Each row below holds a small network's activations on one record, seen along a few directions.
After each row come some of the record's fields: ZESUT, SINAL, NIME, MEDA, FEVA, MOGOS.
A field that a record lacks is left out.
Other fields move the rows too, some of them a lot.
Random noise pushes rows far along 2 fixed directions. That doesn't count. These rows show it; they differ only by the noise:
[ 463   76 -315 -292  -59 -185  161   94 -485  209  -30  -93  102  383
 -204   73  175 -130   82]
[ 226  162 -273  212  -20 -135  152  242 -123  482  498   48  195   83
  -68  -29   17 -204  154]
[  30  217 -275  427   25 -110   21  294    0  632  746   86  294   73
 -115  -73   72 -210   95]
[ 285  155 -249  284  -43 -132  275  275  -41  487  550   90  149  -77
   55  -42 -128 -240  252]

[ 151  -68   -5   19   13  -66  110   60  117  -53 -187    7 -199 -251
  177   -5 -246  -54  -18]
ZESUT=kav SINAL=fes NIME=dov MEDA=mevi FEVA=palan MOGOS=noso
[-100 -309 -180 -136  160  163 -490  100  -92 -276 -434  109 -376  276
 -200 -250  188  126   -1]
ZESUT=kav SINAL=fes NIME=nufu MEDA=mevi FEVA=felo MOGOS=dag
[ 363  137 -267 -532  -30  -15   -8  -84 -781  -18 -325 -172 -135  320
 -157   25  174  277  232]
ZESUT=geris SINAL=fes
[-515  122   14  139  121   28 -530  -32  207  176  261  -49  254  310
 -419   41  391   34 -519]
ZESUT=kav SINAL=ledu NIME=dov MEDA=tufes FEVA=palan MOGOS=noso
[  78  348  217  -74   -1   97  222  -56 -117   28  141   63   66 -283
  200   30 -184   53  283]
ZESUT=zud SINAL=ledu NIME=nufu MEDA=bagus FEVA=felo MOGOS=dag
[-404  127  -26  667  122   12 -458  202  374  410  647   67  266   45
 -323 -174  186  -46 -436]
ZESUT=geris SINAL=fes NIME=dov MEDA=mevi FEVA=palan MOGOS=musa
[-266   69   37 -117  -19   59 -341 -236  -94 -105  -42 -103  357  433
 -341  117  328  156 -453]
ZESUT=geris SINAL=ledu NIME=dov MEDA=tufes FEVA=felo MOGOS=dag
[-137 -112   25  -39   92  -90  -95    5  116   53 -125   36   57   43
 -115   -7   73   77  -67]
ZESUT=kav SINAL=gireb
[ 227   99   65  -38  -56 -207  244   -5 -148  156    2  -21  106   18
   32  107  -29  -61  116]
ZESUT=zud SINAL=gireb
[ 205 -261  -81 -568 -113 -277 -250  -15 -181 -251 -705 -112  -94  672
 -469   97  432  -37 -494]
ZESUT=kav SINAL=gireb NIME=vek MEDA=mevi
[  69  277  200  358  -24  -26  418   53  220  194  276  158  201 -440
  365   54 -278  -43  226]
ZESUT=zud SINAL=gireb NIME=nufu MEDA=bagus FEVA=palan MOGOS=musa
[  95 -229   85 -101   42   -5   23 -149  117 -310 -305   46 -148 -123
  126   81  -27  -70  127]
ZESUT=kav SINAL=gireb NIME=nufu MEDA=mevi
[  51 -250  -62 -290   46  131 -178   47  -19 -153 -339  -57 -273   95
  -41 -143    7   43  114]
ZESUT=kav SINAL=ledu NIME=vek MEDA=bagus
[-617  -13  291  348  113  125 -329 -221  329   -3  218   94  193   50
   40  -66  156   71 -202]
ZESUT=zud SINAL=gireb NIME=vek MEDA=bagus FEVA=felo MOGOS=dag
[ 268  -17 -179 -691  -63  -74  -64 -122 -830 -272 -656 -257 -148  528
 -268   69  318  220   45]
ZESUT=zud SINAL=fes
[-402    1   86  161   81   40 -207   -9  349   83   63  100   66   38
   30 -101   54   70 -140]
ZESUT=kav SINAL=gireb NIME=vek MEDA=bagus FEVA=palan MOGOS=musa
[ 769 -136 -124  -81 -225  -23  690  290  -16  -85  -86  274 -574 -582
  534 -135 -713 -304  578]
ZESUT=geris SINAL=fes NIME=nufu MEDA=tufes FEVA=felo MOGOS=dag
[-139 -226 -195  -84   65   88 -383  211   50  -64 -251   39 -132  328
 -254 -183  307  -57 -222]
ZESUT=kav SINAL=ledu NIME=nufu MEDA=tufes FEVA=palan MOGOS=musa
[  84 -109   -9  -35   68  172   39  153  175 -122 -166    0 -214  -19
  -28 -104  -14  -70   23]
ZESUT=kav SINAL=ledu NIME=nufu MEDA=bagus FEVA=palan MOGOS=noso
[ 109  -61  256  164  -53   68  503  -13  291 -325   75  193 -383 -729
  526  -25 -574  -37  359]
ZESUT=zud SINAL=fes NIME=nufu MEDA=mevi FEVA=palan MOGOS=musa
[-165 -129 -127  408    8  147 -213  292  350  233  431  105  -58  -11
   40 -235   11  -71   58]
ZESUT=geris SINAL=ledu NIME=vek MEDA=tufes FEVA=palan MOGOS=musa
[ 162 -164  -53  403  -91   -3  328  425  439    0  108  241 -437 -490
  348 -174 -379 -272  233]
ZESUT=zud SINAL=fes NIME=nufu MEDA=mevi FEVA=palan MOGOS=noso
[-101  -28 -200 -345  109   59 -259  -54 -580   70 -175  -99  -38  299
 -246    7  222  216   54]
ZESUT=kav SINAL=fes
[ 121  -81   22 -526 -109   68   12 -227 -299 -317 -361  -93  -92  324
  -71  100  244  117 -204]
ZESUT=geris SINAL=ledu NIME=vek MEDA=bagus FEVA=felo MOGOS=dag
[  -1   27  -24 -344   50   81   62 -350 -320 -261 -292 -121 -128 -155
   65   63   -7  212  245]
ZESUT=kav SINAL=fes
[ 164  160   30 -161  -49 -153  120  -57 -306   97  -86  -74  147   90
  -14  143   38   75  158]
ZESUT=zud SINAL=gireb
[ 224   48  115   96 -157  -58  439    6  315  -28  -27  123 -171 -310
  393  -14 -394  -20  176]
ZESUT=geris SINAL=gireb NIME=vek MEDA=bagus FEVA=palan MOGOS=musa
[ 198 -174  123   12 -119  -37  399 -175  134 -137  -72   68  -54 -188
  136  127 -150  -69   39]
ZESUT=geris SINAL=gireb
[  95 -175  -27  120    5   19   60  250  117  -52   -6  118    5 -127
   58  -20 -174 -134   -5]
ZESUT=kav SINAL=ledu NIME=nufu MEDA=mevi FEVA=palan MOGOS=musa
[-355  100   56  478   32  226  -72  -89  204  178  510  133  -34 -417
  149  -91 -151  228  198]
ZESUT=geris SINAL=fes
[ 291  118 -232 -139    2   -7   39  144 -334  207  153  -78  -48  100
  -69  -55   45  125  278]
ZESUT=geris SINAL=ledu
[ 169  -30  215 -196  -44 -124  289 -108   54 -402 -311  -58  -51 -234
  150  146 -221   -5  -48]
ZESUT=zud SINAL=ledu NIME=dov MEDA=mevi FEVA=palan MOGOS=musa
[ 336   97 -456 -507   20  -50 -105   23 -806   95 -186 -205  -28  550
 -340  -11  332   57  111]
ZESUT=geris SINAL=fes
[ 161  -28   95 -208  -43  143  123 -249 -155 -327 -329   40 -219 -192
  144   91  -77  155   84]
ZESUT=geris SINAL=fes NIME=nufu MEDA=mevi FEVA=palan MOGOS=musa
[ 280 -140  152  -86  -66  -71  468   -8   39  -15 -131   93  -77 -374
  307  130 -401   -5  307]
ZESUT=kav SINAL=gireb
[  -9 -264  -95  439   52   45 -204  400  573  148  308  153 -321 -154
  112 -286  -62 -114  -22]
ZESUT=geris SINAL=ledu NIME=vek MEDA=mevi FEVA=palan MOGOS=noso
[ 390 -119  -29  662 -207 -355  461  443  703  384  483  196  107 -365
  178  -85 -405 -601 -169]
ZESUT=geris SINAL=gireb NIME=dov MEDA=mevi
[-500   43   12  438   19  116 -369  265  353  170  393  117  188   94
 -264 -115  236  -85 -205]
ZESUT=zud SINAL=ledu NIME=nufu MEDA=tufes FEVA=palan MOGOS=musa
[ 454  157 -222  -56 -170 -250  241  238 -150  311  264  -77  246   61
  -64  118  -35 -282  -58]
ZESUT=geris SINAL=ledu NIME=dov MEDA=mevi
[-527   40 -298   46  205  107 -630  161 -407  392  309  -52  213  508
 -494 -131  485  138 -196]
ZESUT=kav SINAL=fes
[ 186 -277 -204 -351   17  -51 -129  163  -30 -282 -446  -41 -363  263
 -157   -7   53  -65  -94]
ZESUT=kav SINAL=ledu NIME=vek MEDA=mevi FEVA=palan MOGOS=noso
[   3 -388  -44  316    4  -78  -91  249  539  -27  -16  178 -270 -108
   64 -189 -186 -263    5]
ZESUT=kav SINAL=gireb NIME=vek MEDA=mevi

Which values does each new row have?
[ 328 -146  162 -204 -106 -188  316 -168  -28 -336 -427 -101   99   64
  -32  239  -35 -228 -385]
ZESUT=zud SINAL=gireb NIME=dov MEDA=mevi FEVA=palan MOGOS=musa
[-235 -325 -104  138  126  127 -466  288  124 -196  -98   72 -277  239
 -132 -288  271   26  -77]
ZESUT=zud SINAL=ledu NIME=nufu MEDA=mevi FEVA=palan MOGOS=musa
[  -7 -207 -216   93  -16   71  -66  197   99   15  -30   94 -276 -107
   -8 -225 -138   49  213]
ZESUT=kav SINAL=fes
[  15   19  -25  -73   11  108  158 -223  -50 -155  -78   12 -178 -415
  231  -22 -229  190  391]
ZESUT=kav SINAL=fes
[ 176 -198  111  206 -114  -47  404  -34  320  -87   55  112 -116 -257
  173    8 -226 -182   33]
ZESUT=geris SINAL=gireb
[-272  131  -37 -214  103  118 -210 -366 -309 -137 -129 -130   32  -32
  -82   58  179  305  118]
ZESUT=kav SINAL=fes
[ 127  -57    2 -271   -9   64  139   69 -296  -16 -159  -27  -78 -158
  145   61 -196  169  334]
ZESUT=kav SINAL=ledu
[ 151  -81 -119 -210    7   52  237 -172 -135 -260 -238  -47 -270 -328
  201  -40 -227   90  434]
ZESUT=kav SINAL=fes
[ 141 -187 -101  -21  135  199  -16  206 -152  -91 -134  143 -419 -246
  246  -74 -268   29  425]
ZESUT=kav SINAL=fes NIME=nufu MEDA=mevi FEVA=palan MOGOS=noso
[ 469 -292   29  -92 -229 -116  457   60  181 -264 -163  137 -353 -264
  279   91 -386 -202  109]
ZESUT=geris SINAL=gireb NIME=vek MEDA=mevi
[-274  -31 -164   47   28   40 -547  178  137  111  118  -16  -42  512
 -445  -83  347   34 -321]
ZESUT=geris SINAL=ledu NIME=vek MEDA=tufes FEVA=palan MOGOS=noso
[-335  102   77  164  126  -79 -104 -218  183  129  220  -13  279  -67
  -92   71  164   16  -66]
ZESUT=kav SINAL=gireb
[ 699  -56   16 -365 -170 -277  722   -1 -296 -123 -374  -42 -105 -147
  269  184 -322 -214  344]
ZESUT=zud SINAL=gireb
[ 170  124 -229 -206    5    5   77   46 -525  141   22  -61  -62   -8
   35  -30  -60   98  353]
ZESUT=kav SINAL=fes
[-506  122 -108  275   73  234 -445 -139  -41  187  413   17  139   97
 -251  -75  309  277  -88]
ZESUT=geris SINAL=fes
[ -90  100 -238   16   44   97 -269   42 -278  220  223  -53   -5  226
 -255  -97  249  242   77]
ZESUT=geris SINAL=fes
[  -1   -5  -59   58   62   90  128  102 -171  173  134   99 -179 -367
  238  -77 -339  123  428]
ZESUT=kav SINAL=fes
[ 417    1  -94 -568 -124 -121  135    3 -450 -140 -320 -155  -87  298
  -23  157   47  -71  137]
ZESUT=zud SINAL=ledu NIME=vek MEDA=tufes
[-196   10 -189   27  134  113 -209  140 -288  266  225   18  -47    7
  -70 -122   10  153  216]
ZESUT=kav SINAL=fes
[ -27  267 -158  351   10    2  -12  208    1  509  659   55  188 -172
   54  -56  -79   16  328]
ZESUT=geris SINAL=ledu
[-180  237 -429  153  122    6 -422  152 -400  552  518  -46  204  457
 -427 -130  444   43  -44]
ZESUT=geris SINAL=fes
